These are the activations of a small network on made-up records, seen along a few directions, one row for each record.
After each row come some of the record's fields: Sifuv, Diter, Sikem, Mifuz.
Not every record has every field; a missing one is left out.
The largest differences between rows may come from other fields.
(in the rows, 500 means zero)
Random noise pushes rows far along 16 fixed directions. That doesn't count. These rows show it; they differ only by the noise:
[402 607 527 458 599 326 361 350 372 587 588 636 556 334 464 291 305 474 540 622 243 652 537 380 574 583 598 500 409]
[439 737 563 447 580 312 336 409 537 441 439 389 551 535 479 428 446 572 503 369 384 359 428 566 515 373 602 649 613]
[594 472 617 586 591 807 377 456 464 708 643 776 435 188 549 594 360 384 339 641 388 411 489 552 372 742 366 406 510]
[472 464 496 494 624 383 605 515 222 542 416 576 528 570 522 443 497 484 524 693 560 468 563 588 393 447 439 455 441]
[515 554 227 328 527 674 484 520 313 607 438 381 547 464 428 367 619 512 462 399 567 353 369 428 547 508 436 585 393]
[357 513 567 485 500 361 545 578 482 638 574 543 400 341 565 227 592 596 595 632 574 606 620 325 569 544 407 506 619]
[480 610 485 454 471 693 567 660 407 571 587 339 479 261 436 385 528 440 435 458 698 646 514 632 609 531 474 543 651]
[492 711 356 556 623 423 613 592 565 359 585 476 566 481 501 590 544 524 484 535 589 455 402 503 419 623 485 680 691]
[539 546 503 557 431 619 358 476 486 494 468 518 488 551 605 562 585 472 454 450 430 205 411 540 391 575 406 613 670]
[528 491 427 349 568 527 393 569 420 690 540 442 526 401 491 375 596 587 522 509 540 391 489 337 522 436 392 500 442]
[461 309 521 584 367 520 599 430 415 590 451 566 527 362 551 597 564 529 465 717 570 590 614 537 434 458 341 415 529]
[580 557 436 458 442 536 607 488 531 450 370 292 389 339 408 487 568 563 463 460 595 506 446 601 466 477 447 573 717]
[500 567 136 416 418 498 313 625 487 544 608 479 365 226 410 448 554 580 426 559 595 285 344 349 477 521 308 391 434]
[479 470 543 453 433 273 360 396 469 476 567 422 565 574 560 415 586 527 576 478 378 416 564 274 381 562 452 288 446]
[447 624 492 542 569 407 551 441 547 392 447 389 451 525 454 425 466 571 548 543 541 502 483 465 471 584 611 495 639]
[444 573 446 505 492 608 390 424 453 549 417 520 499 585 499 421 378 464 462 417 380 450 420 567 627 536 580 692 557]
[427 598 453 518 699 518 631 353 404 466 316 464 639 698 441 530 457 498 498 541 533 483 479 615 498 461 646 545 409]
[379 539 514 456 557 609 577 660 338 611 713 498 482 330 597 305 574 565 416 425 746 392 481 377 401 731 382 493 603]

[280 591 562 590 495 431 541 400 667 455 633 606 572 469 530 595 384 441 335 304 474 612 490 585 542 617 515 477 468] | Sifuv is j2, Diter is b2, Sikem is v1, Mifuz is p1
[731 645 673 473 539 407 374 548 429 424 432 502 350 381 542 466 483 420 562 565 281 343 432 683 313 455 460 672 789] | Sifuv is j5
[607 372 372 581 538 723 477 459 506 571 527 667 600 547 503 760 454 413 459 638 389 523 453 465 504 595 476 571 414] | Sifuv is j2, Diter is b4, Sikem is v2
[549 327 540 475 307 759 481 371 241 519 373 368 428 454 450 281 361 455 563 500 418 675 506 501 619 633 684 562 580] | Sifuv is j4, Diter is b2
[521 571 445 501 492 707 226 493 380 481 512 451 586 404 437 664 426 510 398 528 570 208 378 654 455 331 563 434 399] | Sifuv is j4
[523 526 487 350 484 461 426 570 242 538 475 430 431 486 503 253 410 489 486 370 444 450 476 550 518 490 498 615 524] | Sifuv is j3, Diter is b4, Sikem is v1, Mifuz is p1
[483 455 583 539 378 452 506 537 485 419 590 416 472 617 572 409 575 403 592 498 495 543 584 408 438 658 507 322 558] | Sifuv is j1
[426 607 340 416 358 376 387 608 394 455 682 438 552 348 473 397 368 457 432 360 466 632 443 509 604 538 500 582 533] | Sifuv is j5, Diter is b5, Sikem is v1, Mifuz is p1
[574 337 482 448 462 578 403 561 530 562 489 420 490 735 494 508 573 542 581 434 547 413 533 333 575 478 495 415 450] | Sifuv is j2, Diter is b5, Sikem is v2
[581 515 473 671 464 609 434 535 680 479 386 702 350 634 486 784 338 346 347 529 425 413 469 850 530 453 386 540 557] | Sifuv is j3, Diter is b3, Sikem is v1, Mifuz is p1
[449 464 273 500 472 507 615 367 714 588 390 671 616 552 526 659 664 514 479 545 403 538 477 417 597 414 357 641 313] | Sifuv is j3
[438 559 513 469 511 573 509 531 508 555 556 384 563 291 510 431 609 658 497 544 654 425 502 386 462 514 473 509 579] | Sifuv is j1, Diter is b1, Sikem is v1, Mifuz is p1
[447 485 604 482 574 652 529 533 698 530 638 381 544 534 563 524 553 626 447 254 655 409 439 321 459 657 558 499 590] | Sifuv is j2, Diter is b5, Sikem is v2
[487 459 304 404 460 547 470 595 558 567 501 482 526 605 535 538 513 568 433 330 545 379 359 452 551 427 412 669 452] | Sifuv is j5
[439 494 523 521 497 418 381 432 637 569 440 608 373 529 537 362 409 613 570 549 378 473 480 371 615 476 558 635 550] | Sifuv is j3, Diter is b2
[551 647 476 541 612 397 480 496 780 502 552 710 217 251 470 539 389 451 364 487 375 440 383 574 396 613 382 422 502] | Sifuv is j3, Diter is b2, Sikem is v1
[425 367 289 469 484 526 497 386 453 587 336 512 441 536 416 324 493 669 626 635 475 511 444 215 654 470 606 610 416] | Sifuv is j1, Diter is b3, Sikem is v1, Mifuz is p2
[388 514 586 540 423 614 601 390 461 591 467 591 506 393 554 373 583 368 508 499 379 668 551 542 577 564 514 574 496] | Sifuv is j1, Diter is b4, Sikem is v1
[591 535 269 463 593 440 500 640 786 524 368 486 390 659 369 599 381 556 518 493 524 569 453 575 739 319 493 637 477] | Sifuv is j4, Diter is b5, Sikem is v1, Mifuz is p1
[479 402 308 495 319 408 468 501 667 493 335 521 322 575 476 554 540 569 483 427 474 420 428 547 587 333 371 536 467] | Sifuv is j4, Diter is b5, Sikem is v2
[693 577 530 474 541 620 565 485 698 455 453 457 358 371 404 549 481 446 429 422 465 519 456 603 476 577 481 489 567] | Sifuv is j3, Diter is b3
[399 496 522 639 312 390 241 697 486 331 703 327 569 656 531 682 303 492 449 452 627 453 502 641 521 387 597 416 662] | Sifuv is j1, Diter is b4, Sikem is v1, Mifuz is p1
[524 431 330 380 407 598 535 566 439 515 473 316 529 471 440 442 550 555 502 388 601 535 415 402 579 449 499 593 495] | Sifuv is j5, Diter is b3, Sikem is v1, Mifuz is p1
[413 636 617 622 529 708 480 500 661 472 345 390 524 777 542 622 709 385 522 404 607 353 519 710 590 395 559 518 604] | Sifuv is j2, Diter is b2, Sikem is v1, Mifuz is p1
[384 420 582 580 428 482 509 465 582 590 423 641 443 424 597 548 433 636 396 497 517 443 497 601 533 408 424 667 602] | Sifuv is j2, Diter is b1, Sikem is v1, Mifuz is p2
[593 748 625 452 691 451 310 391 634 514 332 381 478 388 336 507 523 514 593 618 378 387 532 612 515 258 615 419 494] | Sifuv is j1, Diter is b5, Sikem is v1, Mifuz is p1
[318 616 580 486 572 241 731 486 332 411 448 568 310 331 438 219 522 536 522 551 617 617 562 567 486 520 488 442 559] | Sifuv is j2, Diter is b1, Sikem is v1, Mifuz is p1
[523 451 562 565 430 511 516 380 318 354 433 412 495 359 537 551 498 693 449 597 599 253 449 476 184 600 501 477 695] | Sifuv is j5, Diter is b1, Sikem is v1, Mifuz is p1
[583 406 470 586 436 690 573 661 353 364 500 361 598 612 572 702 597 593 506 519 766 309 409 558 349 504 507 736 784] | Sifuv is j4, Diter is b3, Sikem is v2
[482 411 464 604 375 579 422 615 347 484 453 628 274 563 564 334 375 489 614 692 477 489 486 491 610 596 552 681 708] | Sifuv is j4
[534 506 469 453 571 306 712 657 526 470 503 373 493 628 460 376 622 476 697 578 558 775 610 387 609 472 504 564 591] | Sifuv is j1, Diter is b3, Sikem is v1, Mifuz is p1
[588 425 445 468 564 593 538 677 504 486 695 480 464 542 449 528 330 474 415 398 613 603 497 455 502 714 506 387 462] | Sifuv is j2, Diter is b1, Sikem is v2
[561 272 478 586 419 436 574 556 251 421 457 536 566 749 571 590 451 429 579 714 504 588 612 557 408 502 501 469 503] | Sifuv is j3, Diter is b4, Sikem is v2
[604 540 417 368 536 391 321 487 495 499 589 480 618 582 487 606 347 433 397 211 260 450 362 531 516 500 471 672 469] | Sifuv is j2, Diter is b2, Sikem is v1, Mifuz is p1
[565 435 442 533 580 399 624 565 729 531 546 540 611 533 517 685 462 592 545 597 484 724 495 397 561 427 501 693 551] | Sifuv is j5, Diter is b3, Sikem is v1
[411 476 341 492 611 435 761 538 375 455 522 633 456 410 450 472 374 549 393 562 685 571 459 559 408 581 481 444 373] | Sifuv is j3, Diter is b5, Sikem is v2
[495 605 410 506 405 384 533 418 669 331 545 357 627 536 455 598 587 514 499 348 448 544 462 405 494 580 506 571 586] | Sifuv is j1, Diter is b3, Sikem is v1, Mifuz is p1

Here are new rows. What are their fields?
[426 498 393 410 677 348 557 463 376 534 561 460 620 459 419 472 376 569 466 533 559 592 473 408 435 498 555 358 297] | Sifuv is j5, Diter is b2, Sikem is v1, Mifuz is p1
[662 288 554 527 441 411 567 518 377 438 564 500 583 626 529 660 364 445 485 522 433 672 599 546 417 569 446 469 568] | Sifuv is j3, Diter is b1, Sikem is v1, Mifuz is p1
[592 292 558 448 330 536 384 353 630 592 347 435 479 575 580 554 534 633 471 328 340 324 448 411 426 430 420 616 558] | Sifuv is j1, Diter is b3, Sikem is v1
[617 472 530 578 451 445 545 543 426 379 405 545 357 489 577 553 525 483 509 636 462 357 461 614 281 544 389 543 708] | Sifuv is j5, Diter is b1, Sikem is v1, Mifuz is p1
[389 310 459 390 367 351 713 411 278 530 386 427 524 357 504 385 640 708 500 552 688 557 578 427 444 340 391 486 445] | Sifuv is j3
[431 317 672 530 268 661 483 249 367 525 389 355 526 412 517 444 538 606 487 433 481 523 559 440 497 546 557 468 628] | Sifuv is j2, Diter is b1, Sikem is v1, Mifuz is p1
[444 711 522 458 702 411 597 571 387 499 529 568 440 453 404 252 449 390 588 597 515 696 584 555 615 554 619 462 434] | Sifuv is j3, Diter is b5, Sikem is v2
[478 619 445 511 377 597 569 332 453 348 340 341 611 620 477 522 654 382 486 398 468 450 488 641 472 528 583 458 468] | Sifuv is j3, Diter is b5
[549 416 575 471 409 506 522 386 619 484 360 310 513 436 435 549 478 659 543 516 521 629 545 500 588 312 602 591 628] | Sifuv is j3
[565 472 261 474 409 667 519 485 619 384 501 320 356 431 311 558 367 525 387 361 621 530 368 466 510 682 580 302 464] | Sifuv is j2, Diter is b5, Sikem is v2
[443 409 617 474 599 605 739 373 520 608 343 436 609 625 604 495 620 651 492 372 572 463 503 428 447 541 525 714 584] | Sifuv is j2, Diter is b4, Sikem is v1, Mifuz is p2
[450 405 291 453 334 334 389 467 530 464 424 583 547 635 511 576 414 611 418 415 440 410 432 523 597 291 426 613 342] | Sifuv is j3, Diter is b1
[317 736 333 365 592 419 566 573 532 589 625 509 545 267 453 297 640 578 475 366 607 553 426 338 660 533 427 699 480] | Sifuv is j2, Diter is b2, Sikem is v1, Mifuz is p1
[430 490 425 569 513 396 509 612 674 441 531 613 209 563 481 458 398 486 466 444 588 450 428 509 507 573 465 333 454] | Sifuv is j4, Diter is b2, Sikem is v1
[505 329 477 529 343 620 509 419 516 512 365 488 455 669 506 568 579 452 506 473 496 469 534 519 561 475 457 413 427] | Sifuv is j2
[531 693 411 493 656 466 591 391 810 327 388 386 429 593 356 549 480 573 480 331 487 455 395 486 530 540 626 500 497] | Sifuv is j3, Diter is b1, Sikem is v1, Mifuz is p1
[529 679 568 543 737 312 559 467 475 356 464 513 462 489 387 506 403 455 559 668 485 562 515 613 413 512 644 423 527] | Sifuv is j2, Diter is b2, Sikem is v2
[654 473 553 418 749 364 401 395 322 561 328 655 538 484 449 557 376 556 552 726 321 339 483 587 359 266 535 538 351] | Sifuv is j4, Diter is b5, Sikem is v2
